These are the activations of a small neural network, seen along a few directions. Each row is one input.
Each table varies a few parts of the input and shows all the possible inputs, shuffled.
Descriptions start from the smaller parts, as in this example, which fits no table here: ring(8) and (point or line(9) or (values(3) and line(4))).
Shared parts are said once, and a part with two or three values counts as separate values.

Other details of the inputs shift rows strongly along two fixed directions, in all tables alike. That doesn't count.

Table:
row 1: [  0  26 -64  -8 -18  54 -34  26 -62  17  81 -45 -28]
row 2: [  7  -1   3  -3   2  -7  15 -11   0  -9 -17   9  -2]
row 3: [ 12  -1   2   7   5  -9  -2   0  19  -4 -12   3  -1]
row 4: [ 8 -3 -4  1 -3  1 -2 -7 20 -8 -1  7 -1]
row 5: [ 18   6   1   8  -2  -2   1  -8  15 -12  -3   9  -3]
row 6: [ 12  -9  12  -5   4   7  15  -9   6  -8 -16   6  -9]
row 7: [-39   7   0   1   1 -10  -6  18 -40  15  20 -14  26]
row 8: [-95 -23  48   7  13 -66   5  49 -40  38 -11 -15  76]
row 9: [-79  -8  35  12   4 -53 -13  49 -26  35   5 -16  73]
row 10: [-95 -25  42  14   4 -59  -2  43 -47  34  -7 -13  76]
row 11: [ 14   4   7   1  -4   1  -3 -11  22  -3  -6  11  -7]
row 12: [ 17   3   2   0  -4  -4  -6 -13  20  -5  -8  11  -6]
row 13: [ 12  -6   4  -9   2   6  10 -11   3  -8 -14   3  -9]
row 14: [  7  -1   9  -1   2  -2  20 -12   6  -8 -16  10  -5]
row 15: [ 11  -2   4  -8   1   2   8 -15   5  -2 -17  12 -14]
row 16: [ -4  31 -49  -3  -6  60 -43  17 -60  13  63 -37 -21]
row 17: [ 14   4   2  -4  -4   2  -3 -11  21  -2  -3  11  -5]
row 18: [17 -3  8  4 -2 -1 -3 -6 15 -8 -7  1  2]
row 19: [  4 -10  -1  -6   3   6  14 -10   9  -6 -12   8  -9]
row 20: [ 11  -3   7 -12   2   6  14 -16  12  -1 -16  15 -13]
row 21: [ 19   6  -1   9  -3  -5  -2  -9  12 -10  -4   6   0]
row 22: [ 11   2  -3   2   3  -7  -4  -1  19  -7 -10   3  -2]
row 23: [12 -5 -2 10 -1 -2 -6 -7 17 -9 -6  5 -2]
row 24: [13  0  2  6  6 -3 -1  1 20 -7 -9  5 -5]
row 25: [ 10  -9   6 -12   4   4  14 -12   6  -7 -11   3  -7]
row 26: [-93 -18  49  11  10 -57   4  49 -40  38 -10 -15  71]
row 27: [-88 -19  45  25   0 -60 -15  47 -32  32   3 -12  81]
row 28: [  8  -3  10   2   5  -4  18 -10   2  -8 -17  11  -3]
row 29: [  7  -8   5   0  11  -4  14  -3   7  -2 -23   4  -9]
row 30: [  4 -10   2   2   5   5  11  -7   4  -7 -12   8 -11]
row 31: [13 -3  8 -4 -3  1  2 -7 20 -8 -6  3  4]
row 32: [  4  -6   5  -9  10  -1  18  -3  12  -2 -20   7  -8]
row 33: [  9   2   4   4   4  -5   2   0  24  -5 -10   4  -3]
row 34: [  8  -1   4  -6   2  -1  20 -12   6  -8 -14  11  -3]
row 35: [-10  34 -53 -12  -6  66 -42  19 -61  14  72 -38 -19]
row 36: [ 14   8   2   6  -4  -3   3  -8  17 -10  -2   8  -1]
row 37: [ 20 -11  -5  -9 -11  -3  20  -9   9   2  -4   6 -22]
row 38: [14 -1 10  0 -3  2  2 -7 21 -9 -6  2 -1]
row 39: [-12  39 -50  -2 -10  45 -58  18 -45  19  75 -30  -9]
row 40: [ 11   0   3   2   3  -2  15 -11  -1  -7 -15   8  -5]
row 41: [ 14  -5  10  -4   4   5  12 -14   9  -3 -18  15 -16]
row 42: [ 15  -2   5  -3   2   6   8 -15   5   0 -16  11 -16]
row 43: [ 14   5  -2   1  -2  -8   2 -10  16 -12   0   7   2]
row 44: [ 10  -2  11  -6   1   5  14 -15  11  -1 -17  13 -15]
row 45: [ 17 -15 -16  -3  -8   0  19  -5   6  -5   1   0 -21]
row 46: [  3  -9  -2   3   4   5   7  -7   0  -4 -11   4  -9]
row 47: [-34   3  -6  11  -5 -10 -28  22 -22  11  23 -14  27]
row 48: [ 18  -3   9   3  -2   3  -1  -6  17 -10  -6   3  -2]
row 49: [ 11  -6  11  -7   2   9  16 -11   8  -7 -14   4 -10]
row 50: [ 15   6  -2   5  -4  -9  -1  -9  13 -12  -5   7   3]
row 51: [  6  -7   8  -1  12  -1  15  -2   8  -3 -20   6 -11]
row 52: [  1  -9   3  -1   3   5  13  -8   7  -6 -12   7 -10]
row 53: [ 13  -4   6  -4  -1  -3   1  -8  19 -10  -4   1   3]
row 54: [  5  -5   0  -6   9  -3  11  -2   5  -3 -19   3  -9]
row 55: [ 13   5   1   1  -4  -5   5 -10  19 -10  -4  10   3]
row 56: [  2 -11  -2  -6   5   2  13 -10   6  -7  -9   5  -8]
row 57: [ 10  -3  -8   1  -1   1  -5  -9  18 -10   3   4  -4]
row 58: [ 9 -1 -2  6 -3  3 -3 -7 20 -9 -1  6 -5]
row 59: [ 18   3   3   5  -3   0  -8 -10  16  -2  -6   9  -6]
row 60: [-30  11   3  11  -5  -4 -30  22 -25  20  26 -10  23]
row 61: [ 18  -1   3  -1  -4   0  -4  -8  16 -11  -6   1   0]
row 62: [  2  31 -73  -7 -11  54 -34  29 -56  18  78 -43 -37]
row 63: [ -4  43 -66  -2  -3  53 -57  25 -43  12  78 -38 -20]
row 64: [ 10  -5   6 -11   3   1  13 -17  10  -2 -15  12 -13]
row 65: [ 18  -6 -11  -3 -10  -7  24  -4   1  -5   1   1 -13]
Description of these inputs: values(5) and (point or (values(2) and ring(6))).
Changing only the values(5) part turns row 4 into row 55. The same change can be made to row 58. Which row results?
Answer: row 36
Changing only the values(5) part turns row 5 into row 24. The same change can be made to row 34. Which row results?
Answer: row 32
List by row number the other rows that have the values(5) part in common with row 17.
Answer: row 11, row 12, row 15, row 20, row 37, row 39, row 41, row 42, row 44, row 59, row 60, row 64
List by row number the other rows that have the values(5) part in common with row 18.
Answer: row 1, row 6, row 13, row 16, row 25, row 31, row 35, row 38, row 48, row 49, row 53, row 61
Which other rows does row 7 become when the ring(6) part takes its other values? List them by row number.
Answer: row 2, row 14, row 28, row 34, row 40
Which other rows does row 47 become when the values(2) part takes its other values? List them by row number.
Answer: row 10

Table:
row 66: [ 98   6 -26   5 -22   6  28 -50  56 -47 -15  30 -56]
row 67: [ 12 -20  71  -7  -2 -40  24 -41  62 -10 -68  50  30]
row 68: [ -9  29 -44  -4 -36  20 -46  27 -45  23  88 -34   1]
row 69: [ -67  -29  -16  -22    4   -9   43   39 -102   42   19  -29    2]
row 70: [-45  -4  69  26   1 -61   2  -1  -5  12 -37  25  72]
row 71: [-64 -20  64   9  22 -43 -11  30   6  27 -33   4  60]
row 72: [ 11   7 -46  -2  -6  29 -21  24   8   7  42 -26 -23]
row 73: [-52 -39  86   5   8 -49   8   8  23   7 -48  16  69]
row 74: [ -8  15 -50  -6 -22  39 -46  30 -37  18  89 -54  -4]
row 75: [-34  43 -41  13  17  48 -70  27 -47  15  53 -25  -3]
row 76: [-31  14 -24  19  -9 -28 -20  40 -39  14  38 -31  38]
row 77: [  75    8  -41  -47   18  102   57  -62  -14  -29  -32   17 -124]
row 78: [ 88  30 -30  -2  15  55   2 -56  48 -53 -25  30 -64]
row 79: [ 27 -41  27  13  13 -67  51 -15  86 -27 -71  27   3]
What is each input in this table made of?
Answer: values(2) and (point or ring(6))
Changing only the values(2) part turns row 66 into row 70. The same change can be made to row 68. Which row results?
Answer: row 67

Table:
row 80: [  6 -45  32 -35  17  -9  97 -28   1  -2 -77  27 -33]
row 81: [ 51  34 -62  -1 -20  45 -10 -24  -6 -21  50   6 -54]
row 82: [  8 -29  18   3 -13 -16  20   1  24  -4 -12   2  16]
row 83: [-18  60 -58  14 -13  67 -70  11 -76  14  81 -27 -11]
row 84: [-90   5  37  20  20 -51 -25  47 -56  30   2 -19  85]
row 85: [ 76  12 -29 -17   3  72 -21 -47  32 -35  14   5 -68]
row 86: [ 35   3  11   3  16  10  18 -23  57 -30 -47  27 -35]
row 87: [  6 -22  33   8   5 -63  51  -3  44 -22 -53  21  24]
row 88: [-75  20 -62   7 -16  26 -77  71 -85  51  96 -65  25]
row 89: [-19 -40  67   1  23 -53  27 -10  60   4 -74  28  34]
row 90: [106  29 -61 -21 -25  63  -5 -48  29 -30  33  -5 -82]
row 91: [-79 -22  24  25   7 -66 -12  66 -41  39  11 -23  66]
row 92: [ -6  -4  53  -6  -4 -25   8 -12  16   5 -24  23  32]
What is each input in this table made of?
Answer: point or (values(2) and ring(6))
